A small network was shown many inputs. Here are its activations along a few directions, one row for each input.
Each table varies a few parts of the input and shows all the possible inputs, shuffled.
Descriptions start from the smaller parts, as in this example, which fits no table here: values(2) and (point or line(9) or (line(4) and ring(5))).
Shared parts are said once, and a part with two or three values counts as separate values.

Other details of the inputs shift rows strongly along two fixed directions, in all tables alike. That doesn't count.

Table:
row 1: -3 25 20 34 7 -2 -5 1 20 35 25 -23 25 -23
row 2: 54 15 -98 -27 -9 -81 87 0 -25 61 -25 -10 -63 -31
row 3: 24 41 10 30 -16 -22 5 -27 -6 14 34 -21 24 -13
row 4: 21 44 0 23 -1 -9 9 -15 -1 17 32 -27 30 -18
row 5: 19 35 -12 29 -9 -8 3 -14 -2 6 23 -22 24 -29
row 6: -19 -41 34 -16 -1 46 -33 13 -6 -49 -7 33 -3 47
row 7: 15 50 32 70 -8 -20 -5 -22 31 69 57 -39 40 -41
row 8: -25 -62 -40 -66 22 -3 7 43 -46 -22 -64 13 -49 -5
row 9: -13 21 16 -3 -1 16 -5 -18 74 -20 9 23 15 28
row 10: -27 -22 13 -24 12 19 -9 12 63 -37 -10 39 -2 42
row 11: -1 -8 51 23 -11 35 -29 -9 16 -11 35 17 23 21
row 12: 13 -42 -55 -64 8 -21 46 26 -5 -6 -54 33 -68 20
row 13: 17 54 13 63 -11 -18 12 -21 89 63 68 -12 33 -21
row 14: 39 59 32 78 -21 -14 1 -47 20 56 88 -28 53 -28
row 15: 15 20 2 36 -9 9 -3 -17 1 6 36 -10 25 -11
row 16: -18 -56 -30 -67 21 -12 11 37 -47 -8 -61 3 -49 0
row 17: 35 13 -79 -42 1 -70 62 10 -82 33 -56 -33 -53 -32
row 18: 2 -3 18 19 6 34 -23 -12 9 -28 28 11 35 8
row 19: 9 12 -74 -25 -18 -67 52 9 -71 40 -75 -28 -70 -35
row 20: 9 38 41 75 -27 -9 -16 -23 38 69 82 -32 44 -41
row 21: 21 -24 -98 -55 0 -77 76 31 -21 57 -59 -4 -90 -34
row 22: -24 -48 37 -28 23 66 -39 19 8 -64 -7 42 11 41
row 23: -15 -25 -34 -21 -1 -23 13 28 -38 1 -59 -6 -43 -5
row 24: -17 -22 30 -37 15 33 -31 -2 -11 -80 -12 24 18 49
row 25: -19 -20 44 10 2 19 -32 -1 20 -4 29 6 20 4
row 26: -19 -19 -32 -56 20 -9 16 18 -43 -24 -76 3 -41 7
row 27: 18 30 -79 -4 -21 -72 54 3 -58 62 -60 -44 -61 -53
row 28: 6 30 26 69 -9 6 -20 -13 43 57 71 -31 45 -53
row 29: 9 -40 -37 -33 9 0 17 26 -44 -6 -50 10 -46 -12
row 30: 17 9 -73 -7 3 -68 52 25 -53 65 -52 -34 -53 -64
row 31: 7 66 18 60 -7 -2 -4 -28 33 46 45 -31 42 -41
row 32: -46 -54 37 -20 7 51 -52 23 15 -55 -6 26 10 39
row 33: 40 47 35 76 -22 -10 2 -32 24 72 77 -28 33 -37
row 34: 41 56 23 67 -12 -15 5 -43 14 58 80 -33 49 -29
row 35: -1 -25 -1 -35 9 23 3 -4 39 -53 2 46 2 56
row 36: -46 -44 36 -17 22 53 -50 21 19 -71 -24 33 16 31
row 37: -17 -25 6 -54 14 33 -12 3 41 -88 -11 52 4 71
row 38: -45 -44 56 -22 17 42 -48 11 12 -68 -18 36 12 48
row 39: -47 -39 36 -12 15 51 -47 20 16 -67 -21 28 12 36
row 40: 11 72 38 76 -30 -12 -10 -43 35 54 60 -32 48 -32
row 41: 16 26 13 39 -20 -1 -4 -23 -4 14 43 -8 26 2
row 42: -16 -51 18 -48 17 47 -13 15 49 -64 -11 62 -11 67
row 43: 5 0 32 6 13 28 -18 -15 5 -18 33 7 36 25
row 44: -2 0 21 21 -7 28 -25 -12 5 -25 30 7 30 25
row 45: -17 -58 -25 -63 17 -16 8 31 -49 -13 -61 7 -51 -1
row 46: 5 65 23 73 -18 4 -12 -32 41 39 51 -33 45 -37
row 47: -15 -32 23 -33 25 45 -22 4 -10 -61 -5 29 17 45
row 48: -46 -36 45 -11 6 43 -47 16 11 -61 -16 30 12 49
row 49: -1 0 -50 -49 4 -29 36 5 12 -4 -55 18 -50 8
row 50: -16 -20 -31 -60 18 -15 15 14 -47 -20 -78 2 -44 10
row 51: -16 -37 27 -29 2 33 -26 -2 -20 -66 -6 37 9 52
row 52: -17 -41 35 -28 24 55 -27 17 3 -48 -7 30 7 40
row 53: -8 2 13 35 -7 12 -17 3 20 27 34 -18 17 -29
row 54: -44 -28 50 -30 14 44 -45 -6 9 -79 -27 35 13 52
row 55: -41 -24 48 -32 20 46 -44 -5 10 -74 -27 29 15 49
row 56: 17 39 -10 32 -16 -8 3 -14 -3 6 26 -25 21 -22
row 57: 17 -3 -69 -30 8 -73 57 27 -66 61 -68 -33 -66 -47
row 58: 22 43 6 32 -27 -22 6 -24 -9 17 34 -21 24 -13
row 59: 19 25 -80 -9 -7 -63 52 3 -53 52 -63 -36 -55 -66
row 60: 20 14 1 39 -11 6 4 -3 3 35 28 -15 4 -26
row 61: 24 17 25 30 2 9 0 -10 12 40 40 -15 20 -12
row 62: 18 44 3 35 -27 -16 1 -19 -7 14 33 -23 23 -8
row 63: -24 -40 25 -33 25 57 -35 7 -5 -81 -6 41 21 49
row 64: -21 -43 -27 -48 3 -26 13 30 -53 -20 -75 13 -53 7
row 65: 35 26 -84 -19 -5 -66 59 10 -69 38 -39 -34 -42 -52
row 66: -21 -55 -32 -65 25 -6 12 40 -44 -12 -60 5 -47 -2
row 67: 51 39 -95 -20 -17 -85 85 -3 -14 54 -25 -23 -51 -36
row 68: -24 -15 37 17 -8 25 -34 5 19 -5 27 3 19 10
row 69: 29 16 17 34 -4 -6 6 -15 2 46 35 -17 11 -21
row 70: -3 -6 36 27 -8 40 -30 -2 20 -9 31 8 22 18
row 71: -11 -5 23 8 0 18 -9 0 80 5 43 19 21 15
row 72: 22 66 19 72 -30 -4 -11 -31 27 30 70 -36 54 -20
Description of these inputs: ring(6) and (values(2) or ring(10)).
Q: Changing only the ring(6) part turns row 3 into row 14. The same change can be made to row 67. Which row results?
A: row 35
Q: Changing only the ring(6) part turns row 4 into row 1. The same change can be made to row 56. Which row results?
A: row 39
Q: Which other rows does row 8 become when the ring(6) part takes its other values? List them by row number.
A: row 22, row 30, row 31, row 63, row 65
Q: Which other rows does row 10 become when the values(2) part takes its other values? List them by row number.
A: row 13
Q: Which other rows does row 71 become when the values(2) part takes its other values? List them by row number.
A: row 21
Q: Which other rows does row 16 become when the ring(10) part takes its other values? List them by row number.
A: row 8, row 20, row 25, row 28, row 32, row 45, row 53, row 66, row 68

Table:
row 73: -7 6 7 36 -20 14 -20 -8 2 -8 11 -9 13 0
row 74: 14 25 29 58 -2 17 -10 -12 57 33 71 -6 45 -16
row 75: -38 -21 37 -14 7 34 -30 -7 28 -14 -4 13 6 12
row 76: -7 -23 17 -24 -8 20 -15 -3 18 -45 2 37 3 48
row 77: 9 24 -3 8 -6 -25 7 -13 -25 10 -18 -14 -11 -17
row 78: -11 -11 15 14 -5 20 -22 14 -15 -4 19 -2 13 4
row 79: 19 41 -29 14 -19 -40 27 -14 8 38 2 -17 -8 -15
row 80: 3 -21 -5 -47 14 31 -2 2 -25 -61 -40 29 -17 34
row 81: 18 -3 -3 -26 15 7 15 -6 -32 -13 -19 12 -7 8
row 82: -15 12 19 2 1 21 -22 -16 43 -31 15 19 29 31
row 83: 6 19 34 44 -11 18 -13 -15 -6 20 24 -5 22 -6
row 84: 10 -11 -10 2 0 -16 12 18 6 28 -4 -1 -21 -23
row 85: -14 -13 -26 -33 14 1 7 8 -1 -31 -36 21 -13 20
row 86: 8 -1 1 2 8 -28 4 -1 -30 29 -5 -24 -2 -11
row 87: -15 -56 -8 -48 18 16 -5 35 -5 -38 -41 32 -31 23
row 88: 14 -22 -42 -40 -6 -27 27 3 -22 -7 -30 19 -39 10
row 89: 13 40 -17 14 -19 -37 25 -9 9 36 3 -21 -8 -9
row 90: 2 -4 -9 6 -15 8 -1 2 -33 -7 -31 2 -26 1
row 91: -29 13 54 26 0 32 -51 -23 32 -48 33 6 53 21
row 92: 10 3 -44 11 -20 -31 21 17 -50 32 -24 -30 -23 -45
row 93: -19 -9 53 -5 14 26 -32 -11 -4 -39 -3 19 26 30
row 94: -1 -42 12 -41 29 33 -12 11 -17 -43 -12 16 1 39
row 95: 16 2 -18 16 3 -10 19 -4 13 18 24 1 -1 -15
row 96: -5 13 50 52 -17 12 -22 -29 51 47 69 -9 35 -22
row 97: 13 19 -45 0 -3 -47 39 11 -14 70 -29 -33 -40 -54
row 98: 10 -19 -30 -37 -15 -32 28 9 -25 -4 -31 11 -45 17
row 99: -1 -1 -22 -15 3 -33 9 10 -46 19 -11 -20 -14 -22
row 100: -26 -8 14 -10 4 5 -24 6 -15 -37 -9 -3 18 -4
row 101: -5 -7 -2 -17 9 22 -13 3 -7 -41 4 2 21 1
row 102: -7 -15 19 7 1 7 -12 7 23 12 15 6 -2 -7
row 103: -29 -24 0 -48 8 1 3 22 -8 -48 -49 19 -26 47
row 104: 2 10 -39 -3 14 -17 28 3 0 13 -16 -7 -16 -17
row 105: 0 -16 -2 -21 -9 -18 18 10 -9 -8 -11 11 -24 26
row 106: 7 -5 10 26 -6 1 -6 6 -21 28 12 -17 3 -7
row 107: 10 13 17 11 9 26 -14 -6 11 -4 52 -7 38 3
row 108: 22 44 15 43 -9 18 -9 -33 33 1 58 -18 47 -11
row 109: -15 -2 15 1 12 18 -13 13 31 0 -6 2 6 -2
row 110: 3 12 -21 1 9 -11 16 13 10 31 -17 -12 -12 -25
row 111: -6 14 0 15 13 14 -2 2 33 8 9 -5 18 -7
row 112: 40 27 -42 23 -15 -48 43 -12 0 57 23 -16 -11 -38
Q: What do these inputs look like to the network?
A: (values(3) and ring(6)) or (values(2) and line(11))
Q: What sort of input is row 80?
A: values(3) and ring(6)

Table:
row 113: 10 73 24 65 -34 -5 5 -24 70 57 62 -35 33 -35
row 114: -23 -45 57 -31 15 52 -30 20 24 -34 12 33 7 48
row 115: 18 -6 -3 14 -9 -16 20 -17 0 47 20 -16 -18 -17
row 116: -43 -24 14 -55 23 25 -26 -3 17 -68 -48 46 -8 52
row 117: -46 -19 71 6 14 45 -78 -2 -7 -74 19 5 54 30
row 118: 13 -20 -26 -29 10 -44 41 22 -38 43 -26 -7 -49 -26
row 119: 3 -48 -34 -59 6 -35 38 27 -47 27 -56 6 -62 -4
row 120: -13 -30 1 -16 8 13 -11 36 10 -7 -13 9 -20 26
row 121: 21 37 -16 -7 -5 -21 24 -5 1 17 -3 -13 -12 7
row 122: -48 -19 42 9 10 41 -44 12 58 -48 11 26 22 28
row 123: -21 -26 9 -9 15 45 -21 14 -56 -38 -40 7 -6 11
row 124: -34 -18 60 27 5 34 -47 3 60 -12 38 21 44 32
row 125: 13 -20 -33 -21 -18 -28 14 -6 -27 7 -26 18 -36 -3
row 126: -8 46 4 40 -23 -25 11 -25 47 43 15 -13 20 -33
row 127: 32 -1 -2 20 12 -7 18 -9 0 38 27 -14 -1 -34
row 128: 18 36 -11 24 -11 -38 26 -26 -1 27 24 -8 7 0
row 129: 2 26 9 29 -23 -21 -15 -12 -34 36 25 -50 26 -40
row 130: 21 71 48 94 -32 8 -18 -26 -2 66 55 -45 31 -33
row 131: 23 27 32 58 -15 -10 -2 -36 38 65 68 -15 27 -25
row 132: -8 -44 -50 -36 12 -41 28 39 -35 14 -60 2 -57 -5
row 133: -5 20 21 -2 21 47 -24 -16 32 -39 29 13 49 31
row 134: -32 -27 42 -8 25 43 -61 9 -27 -71 2 -5 44 10
row 135: 3 -10 -76 -69 25 -19 40 12 -43 -6 -73 0 -51 -16
row 136: 24 -6 -34 -27 -25 -23 27 14 -30 -8 -18 10 -34 18
row 137: -14 -13 -40 -10 -10 -30 16 22 -1 20 -43 -5 -41 -15
row 138: 24 29 27 46 10 18 3 -9 34 71 85 -21 44 -40
row 139: -43 -18 37 -45 25 45 -40 -2 36 -86 -23 39 12 56
row 140: 6 -2 20 11 -1 48 -26 -5 23 -47 46 28 44 30
row 141: -16 -68 21 -62 39 38 -17 33 -11 -48 -33 42 -10 29
row 142: -27 -23 45 18 2 32 -43 9 52 -9 27 13 36 33
row 143: 8 35 1 58 -3 -5 -3 -1 51 41 41 -23 25 -46
row 144: -6 -13 -51 -65 4 -33 28 3 -25 -6 -80 1 -53 8
row 145: 9 16 -30 -25 12 -36 29 -2 -20 -2 -32 -5 -23 4
row 146: -9 -7 31 1 15 59 -25 -9 26 -69 38 30 53 50
row 147: -1 53 10 54 -17 -20 9 -23 54 40 39 -25 25 -37
row 148: 32 -6 -49 -9 -2 -5 27 -3 -31 22 -2 1 -26 -29
row 149: 4 -14 -36 3 13 -4 12 26 -4 31 3 -11 -8 -18
row 150: 2 -32 -33 -48 -16 -14 19 18 -40 -37 -44 31 -42 33
row 151: 2 17 -30 14 -19 -27 18 22 16 44 -4 -21 -27 -29
row 152: 8 -6 -53 -58 5 -38 38 5 -40 -5 -70 -1 -49 17
row 153: -47 -26 61 6 3 53 -55 -3 -24 -57 -27 28 10 45
row 154: 25 0 -16 9 -29 -14 8 -20 0 24 12 -3 -12 -10
row 155: -4 21 -33 4 -1 1 20 1 19 13 -6 -14 6 -34
row 156: -29 8 82 51 2 53 -59 -13 3 -32 20 6 42 23
row 157: 34 2 -11 5 -11 -21 27 1 -7 50 17 -18 -30 -20
row 158: 11 -22 -53 -43 -17 -43 38 11 -54 -12 -47 23 -52 10
row 159: 29 3 -38 -18 12 -29 36 6 -30 -13 -21 -1 -15 1
row 160: 16 18 -10 9 -2 -29 23 -14 -4 -5 12 -3 6 11
row 161: -2 3 -21 -1 2 1 -9 4 -58 6 3 -40 20 -40
row 162: 31 -23 -39 -21 0 -14 17 3 -28 -4 -24 11 -27 -16
row 163: 4 -22 25 -11 6 40 -25 6 12 -72 13 41 31 41
row 164: 0 14 -23 3 6 -13 21 5 18 2 -22 -11 -6 -32
row 165: -11 -32 -81 -45 13 -16 29 41 -36 3 -67 2 -60 -27
row 166: 18 43 -27 -8 -8 -32 31 -8 9 41 -9 -23 -18 -20
row 167: 26 30 39 66 -8 -4 1 -35 41 60 81 -23 32 -28
row 168: 22 -19 -27 -4 12 6 22 0 -16 25 14 -6 -16 -20
row 169: -11 -39 31 -28 -7 57 -38 -1 19 -65 11 41 0 54
row 170: 29 7 -19 18 -19 -29 20 -19 -8 27 13 -5 -15 -24
row 171: -12 2 -34 -19 -14 -32 28 5 3 12 -51 -9 -33 -16
row 172: 21 21 -14 11 -16 -28 26 -19 -1 10 12 -10 4 12
row 173: -21 1 -18 8 -10 -20 5 12 17 21 -13 2 -19 -17
row 174: 8 32 -15 -3 3 -32 21 -16 -1 15 -8 -2 -3 3
row 175: 20 56 44 92 -7 13 -21 -25 -4 46 41 -40 51 -47
row 176: -27 -26 22 -56 39 43 -28 9 22 -82 -40 37 7 40
row 177: -4 4 54 24 -12 32 -30 -16 41 -48 52 31 48 40
row 178: 2 36 16 33 -23 -14 -14 -8 -31 28 41 -55 28 -42
row 179: -4 -16 18 21 22 21 -18 21 33 -3 19 1 23 1
row 180: -12 -18 31 -29 1 43 -18 1 17 -77 9 31 16 73
row 181: 8 39 27 69 -27 -7 -7 -23 -23 49 8 -35 15 -28
row 182: 13 8 10 13 -4 -32 16 -1 6 68 27 -6 -5 -27
row 183: 20 11 -35 -31 24 -23 22 4 -19 -10 -37 -2 -13 2
row 184: -50 -36 34 -29 7 22 -50 9 -45 -64 -24 9 18 24
Q: Changing only one part turns row 134 into row 161. The same change can be made to row 159. Which row results?
A: row 146
Q: What do these inputs look like to the network?
A: line(6) and (values(2) or ring(10))
Q: Which other rows does row 117 become when the values(2) part takes its other values? List them by row number.
A: row 156
Q: List by row number the other rows that have the line(6) part in common with row 180.
A: row 113, row 114, row 120, row 121, row 130, row 136, row 151, row 157, row 166, row 169, row 178
Q: Which other rows does row 163 become when the ring(10) part takes its other values? List them by row number.
A: row 127, row 141, row 143, row 159, row 162, row 164, row 176, row 179, row 183
Q: Which other rows does row 181 become when the values(2) part takes its other values? List them by row number.
A: row 129
Q: List by row number the other rows that have the line(6) part in common with row 174.
A: row 116, row 124, row 125, row 126, row 128, row 131, row 153, row 158, row 173, row 182, row 184
